Each row below holds a small network's activations on one record, seen along a few directions.
After each row come some of the record's fields: K, Z, F, W, C, G.
A field that a record lacks is left out.
The largest differences between rows may come from other fields.
In the rows, 500 means zero.
Random noise pushes rows far along 22 fixed directions. That doesn't count. These rows show it; they differ only by the noise:
[560 730 430 569 456 230 764 506 527 406 222 243 336 367 451 444 318 541
 391 532 618 341 358 443 386 587 651 446 428 558 460 379 456 451]
[386 619 600 352 379 652 483 395 489 627 387 738 445 446 497 665 573 548
 614 574 488 598 517 550 288 481 682 348 480 498 516 565 559 596]
[565 313 619 499 476 330 501 334 532 792 603 575 570 380 707 331 517 445
 569 616 399 510 593 678 506 464 557 505 556 491 500 408 490 616]
[584 646 476 560 848 575 448 408 481 368 435 724 526 533 597 426 603 560
 521 454 518 317 473 592 511 445 435 459 504 690 492 249 539 462]
[549 613 521 480 761 708 602 541 597 394 313 272 392 450 473 496 251 418
 415 635 475 346 564 354 592 469  89 232 661 686 525 520 502 453]
[752 598 568 534 648 564 414 488 406 492 488 728 399 447 723 399 492 543
 651 503 364 332 394 668 426 493 362 248 705 421 271 305 466 783]
[404 663 855 726 342 346 387 241 715 426 737 695 837 475 377 574 608 580
 523 572 575 437 429 624 336 287 416 460 503 732 438 590 677 390]
[342 648 542 683 582 486 410 466 707 652 620 463 549 523 571 481 680 313
 417 586 728 253 464 354 688 498 431 373 600 498 504 521 580 734]
[482 493 503 539 757 442 385 693 416 663 470 397 371 497 485 255 581 219
 596 766 436 340 576 487 647 617 599 169 655 528 574 509 418 708]
[606 357 443 547 602 580 317 619 529 521 471 637 646 615 379 543 378 297
 829 682 335 597 452 191 354 465 402 516 586 436 385 536 348 759]
[593 586 406 523 526 587 391 677 202 658 762 430 299 597 440 382 405 460
 516 600 555 308 597 554 652 660 643 547 588 400 674 516 656 323]
[540 325 672 642 371 307 611 263 793 629 328 221 649 401 538 506 461 522
 486 562 379 456 562 560 619 437 184 479 663 649 494 556 584 605]
[517 496 390 415 748 632 278 444 416 368 603 505 464 549 602 284 484 646
 498 327 467 891 482 509 736 566 441 449 336 553 260 231 514 513]
[488 728 222 572 421 723 479 633 423 395 567 350 308 943 363 791 642 488
 425 139 650 613 436 606 789 370 523 386 567 413 319 567 588 470]
[524 419 749 715 277 531 561 659 452 800 466 458 552 397 648 753 736 644
 637 624 495 435 255 749 596 653 192 322 576 512 588 544 852 646]
[332 471 571 455 485 535 550 360 541 584 343 413 460 402 514 481 356 437
 444 350 516 295 519 369 431 424 693 440 616 395 439 641 399 455]
[567 666 200 236 440 491 425 426 507 255 485 581 397 520 460 471 206 690
 681 687 426 763 643 449 111 373 514 446 618 729 480 505 750 535]
[360 447 340 504 698 417 427 540 569 455 594 412 553 594 621 615 535 344
 497 331 606 661 552 320 356 171 482 244 400 661 335 563 498 719]
[386 309 589 572 634 655 218 568 673 475 785 552 354 596 251 440 530 536
 562 343 425 404 685 466 413 553 381 267 689 591 345 389 593 796]
[428 327 548 529 751 303 465 447 450 577 429 264 463 366 604 341 418 373
 524 432 456 328 826 367 527 321 340 407 508 565 649 640 574 753]
[337 595 411 536 375 766 421 620 373 602 412 715 655 601 185 769 626 538
 775 619 457 596 486 560 305 423 520 396 298 558 539 464 461 551]
[538 888 233 515 604 471 611 303 602 397 415 246 506 512 652 542 372 539
 285 477 741 396 612 406 644 327 230 526 385 701 544 403 633 433]
[358 590 825 519 424 397 419 557 485 563 547 583 539 237 579 329 469 483
 539 563 543 337 320 599 413 659 613 320 567 397 418 534 525 502]
[417 526 280 779 446 622 479 502 573 519 558 258 451 648 357 541 618 583
 307 488 667 258 329 328 665 586 570 443 649 545 482 447 615 503]

[749 321 604 297 407 328 643 451 783 601 471 560 511 566 669 582 297 223
 607 590 301 766 524 558 407 428 509 531 711 426 285 567 281 535] | {K: k2, Z: z2, F: f1, W: w2, C: c2, G: g1}
[256 498 522 460 329 309 448 826 294 318 428 516 376 450 455 455 510 468
 685 348 586 672 231 386 340 516 786 409 527 181 395 812 612 740] | {K: k2, Z: z1, F: f1, W: w1, C: c2, G: g1}
[425  81 279 646 683 399 639 529 368 559 518 409 751 391 763 137 417 521
 570 415 344 383 329 734 592 188 414 426 657 487 301 293 328 406] | {K: k2, Z: z2, F: f1, W: w1, C: c1, G: g1}
[499 475 576 565 561 696 533 311 511 451 534 711 379 656 353 491 734 534
 423 335 464 555 664 649 679 345 473 521 534 387 480 431 425 723] | {K: k2, Z: z2, F: f1, W: w1, C: c1, G: g2}
[555 727 313 477 331 743 475 173 398 474 556 523 428 590 435 637 485 623
 241 354 536 383 606 432 310 316 843 437 513 410 332 525 322 437] | {K: k2, Z: z2, F: f3, C: c2, G: g2}
[497 677 580 463 582 499 503 485 512 597 449 380 365 469 536 502 190 468
 634 137 518 228 608 522 510 415 277 466 525 356 249 476 436 538] | {K: k1, Z: z2, F: f1, W: w1, C: c1, G: g1}
[473 275 565 601 728 490 661 550 508 591 650 364 371 527 491 342 512 369
 381 454 475 512 579 594 685 328 412 264 548 566 418 428 371 538] | {K: k1, Z: z1, F: f5, C: c2, G: g2}
[101 544 322 576 587 637 446 493 430 317 537 558 718 607 285 225 527 545
 561 475 600 524 385 552 784 308 595 622 578 506 503 529 565 143] | {K: k2, Z: z2, F: f5, C: c2, G: g1}
[380 530 694 459 357 435 604 393 509 899  76 458 507 395 429 595 692 449
 743 607 347 371 741 756 719 598 489 508 448 450 763 589 538 604] | {K: k2, Z: z1, F: f1, W: w1, C: c2, G: g1}
[501 550 391 428 320 606 479 683 498 514 485 344 547 389 793 653 502 567
 462 607 520 645 300 520 539 586 201 246 543 472 427 576 636 644] | {K: k1, Z: z1, F: f1, W: w2, C: c2, G: g2}
[563 548 665 427 730 520 379 641 508 385 366 431 605 519 631 565 546 257
 428 457 462 353 535 456 605 624 431 488 607 540 598 689 430 320] | {K: k1, Z: z2, F: f3, C: c1, G: g2}
[279 671 440 539 412 580 350 597 332 471 407 416 715 609 158 566 551 402
 596 428 521 387 683 523 569 436 540 635 367 436 648 704 408 352] | {K: k1, Z: z2, F: f3, C: c1, G: g2}
[556 268 578 623 390 451 259 403 253 679 617 368 711 557 298 406 425 499
 745 555 145 476 648 606 429 289 566 335 584 542 401 728 348 412] | {K: k1, Z: z2, F: f1, W: w1, C: c2, G: g1}
[530 761 596 466 634 447 498 299 792 450 467 501 317 600 500 675 535 542
 375 224 679 309 711 449 555 584 481 660 460 650 527 407 675 451] | {K: k1, Z: z2, F: f3, C: c1, G: g2}
[773 437 579 494 614 434 400 871 391 440 627 474 537 484 619 574 451 321
 481 551 477 596 376 494 424 751 325 464 303 523 492 365 393 490] | {K: k1, Z: z1, F: f3, C: c2, G: g1}
[427 636 231 538 436 223 594 374 527 543 592 217 342 399 674 250 336 623
 375 430 726 384 559 354 602 440 541 642 485 411 479 431 655 640] | {K: k1, Z: z1, F: f5, C: c1, G: g2}
[683 507 490 576 498 631 493 445 620 266 486 520 390 602 538 736 591 691
 367 414 471 491 304 438 336 501 418 294 703 661 331 476 618 552] | {K: k2, Z: z2, F: f5, C: c2, G: g1}
[367 399 400 603 464 519 491 506 473 624 292 438 374 647 513 616 950 562
 568 428 473 496 573 578 739 453 525 368 663 452 633 670 712 895] | {K: k1, Z: z1, F: f1, W: w1, C: c2, G: g2}
[325 465 669 507 859 403 402 642 345 577 615 376 458 513 464 283 581 312
 444 317 569 599 537 497 739 528 713 342 197 548 414 459 287 313] | {K: k1, Z: z1, F: f5, C: c2, G: g1}
[587 337 402 609 617 398 560 374 477 725 577 525 464 613 393 406 434 467
 642 685 462 430 545 329 423 416 756 635 563 617 557 445 493 439] | {K: k1, Z: z1, F: f3, C: c1, G: g1}
[641 402 300 374 314 456 368 837 466 373 465 324 387 715 478 764 685 559
 506 424 436 811 477 682 532 837 548 516 513 614 627 546 742 473] | {K: k1, Z: z2, F: f1, W: w2, C: c1, G: g2}
[537 391 699 371 577 443 659 780 576 171 496 684 432 521 518 607 429 326
 400 363 575 536 361 477 277 558 574 664 652 421 541 647 506 325] | {K: k2, Z: z2, F: f3, C: c2, G: g1}
[409 499 212 363 538 599 661 519 567 766 281 285 411 446 605 558 383 580
 487 536 563 571 425 450 510 653 564 459 360 660 460 257 475 319] | {K: k1, Z: z2, F: f1, W: w1, C: c2, G: g1}
[437 706 559 375 338 596 429 286 366 759 465 739 288 419 602 619 635 783
 637 351 523 422 611 701 341 573 786 460 452 390 471 413 723 629] | {K: k2, Z: z2, F: f3, C: c1, G: g1}
[666 335 511 857 738 329 542 579 182 497 737 472 457 476 406 211 501 522
 504 649 479 240 445 481 525 412 572 466 486 530 576 371 510 486] | {K: k2, Z: z2, F: f3, C: c2, G: g1}
[288 630 207 668 678 596 397 581 678 378 342 234 467 460 230 378 601 560
 346 566 634 254 471 250 559 723 434 264 375 709 458 186 398 712] | {K: k2, Z: z2, F: f1, W: w2, C: c2, G: g1}
[438 735 428 762 366 644 565 425 425 282 624 424 507 642  68 411 384 742
 435 587 608 402 354 372 658 407 486 634 577 461 454 546 592 203] | {K: k2, Z: z1, F: f2, C: c2, G: g1}
[456 782 614 403 461 524 554 688 459 555 393 804 425 515 772 705 740 334
 576 377 656 418 302 753 485 527 602 374 577 292 441 545 550 646] | {K: k1, Z: z1, F: f3, C: c2, G: g2}
[540 690 210 646 521 445 609 588 454 459 440 229 475 538 389 329 554 583
 389 568 549 347 551 748 830 565 304 469 404 609 558 188 456 442] | {K: k1, Z: z1, F: f5, C: c2, G: g2}
[436 618 595 580 681 470 413 537 420 462 354 465 360 619 393 702 511 501
 577 228 661 322 372 111 441 614 827 657 437 495 530 706 637 321] | {K: k1, Z: z2, F: f5, C: c1, G: g2}

Which values does each new row have?
[521 510 567 505 420 496 597 530 487 664 530 503 434 443 659 554 514 450
 520 524 486 330 557 715 522 427 379 373 658 440 535 543 587 573] | {K: k1, Z: z2, F: f5, C: c2, G: g2}
[524 332 416 700 410 209 645 254 717 496 627 423 522 543 529 390 465 576
 468 519 493 519 386 486 413 233 641 446 726 636 287 449 581 563] | {K: k1, Z: z1, F: f3, C: c2, G: g2}
[442 596 578 171 605 708 403 574 389 557 744 540 441 376 693 447 135 599
 631 517 529 881 611 579 577 527 203 484 390 578 464 504 799 187] | {K: k1, Z: z2, F: f1, W: w1, C: c2, G: g2}
[530 453 455 544 494 334 446 642 482 663 565 600 569 501 562 574 568 249
 647 537 583 522 565 340 412 532 558 692 370 301 544 503 472 838] | {K: k2, Z: z2, F: f3, C: c2, G: g2}
[527 267 718 486 514 721 377 326 476 669 149 642 589 460 495 569 712 825
 757 463 208 727 337 595 600 752 480 521 453 591 432 375 530 487] | {K: k1, Z: z1, F: f5, C: c1, G: g1}
[382 346 267 561 582 692 269 351 427 439 626 368 743 459 455 233 395 585
 451 714 402 580 520 260 593 412 453 433 538 623 500 497 468 420] | {K: k1, Z: z1, F: f3, C: c1, G: g2}
[524 345 374 561 385 298 612 673 619 495 789 408 553 590 370 493 322 469
 542 749 574 676 412 451 374 469 551 623 566 685 545 523 690 260] | {K: k2, Z: z1, F: f1, W: w2, C: c2, G: g2}
[598 597 648 368 494 539 357 595 236 807 294 387 400 429 675 697 654 361
 478 371 459 347 626 595 539 793 627 424 273 384 684 599 402 538] | {K: k1, Z: z2, F: f1, W: w1, C: c1, G: g1}
[303 290 125 372 240 817 524 432 624 452 372 503 306 564 369 553 641 817
 326 218 444 462 536 651 388 617 668 476 680 441 439 276 501 652] | {K: k2, Z: z1, F: f1, W: w1, C: c2, G: g1}
[573 793 554 627 316 263 526 426 367 595 524 537 670 448 530 489 592 504
 571 695 591 333 556 716 558 431 434 686 388 506 732 575 638 427] | {K: k1, Z: z2, F: f5, C: c2, G: g2}
[558 562 477 586 536 470 409 549 339 420 507 531 475 630 527 810 772 525
 402 118 571 470 541 456 397 445 718 514 244 425 434 519 457 604] | {K: k2, Z: z1, F: f3, C: c2, G: g2}
[783 584 425 419 663 467 249 440 465 349 744 290 604 712 804 367 354 244
 332 444 463 670 517 439 799 422 461 503 763 494 296 715 463 247] | {K: k1, Z: z2, F: f3, C: c2, G: g2}
[427 654 597 425 404 713 477 406 371 524 569 785 332 536 455 490 573 708
 554 255 531 412 548 763 590 566 620 634 541 275 466 401 600 448] | {K: k1, Z: z2, F: f3, C: c1, G: g1}
[734 462 435 788 572 216 585 489 314 622 640 602 414 752 387 618 554 384
 765 506 482 428 524 409 323 132 693 532 501 473 454 598 511 730] | {K: k1, Z: z2, F: f1, W: w1, C: c1, G: g2}
[637 349 422 607 572 375 606 502 529 460 371 170 538 588 543 430 600 486
 332 536 435 540 491 626 819 566 348 550 552 681 623 486 531 360] | {K: k1, Z: z2, F: f1, W: w2, C: c2, G: g1}
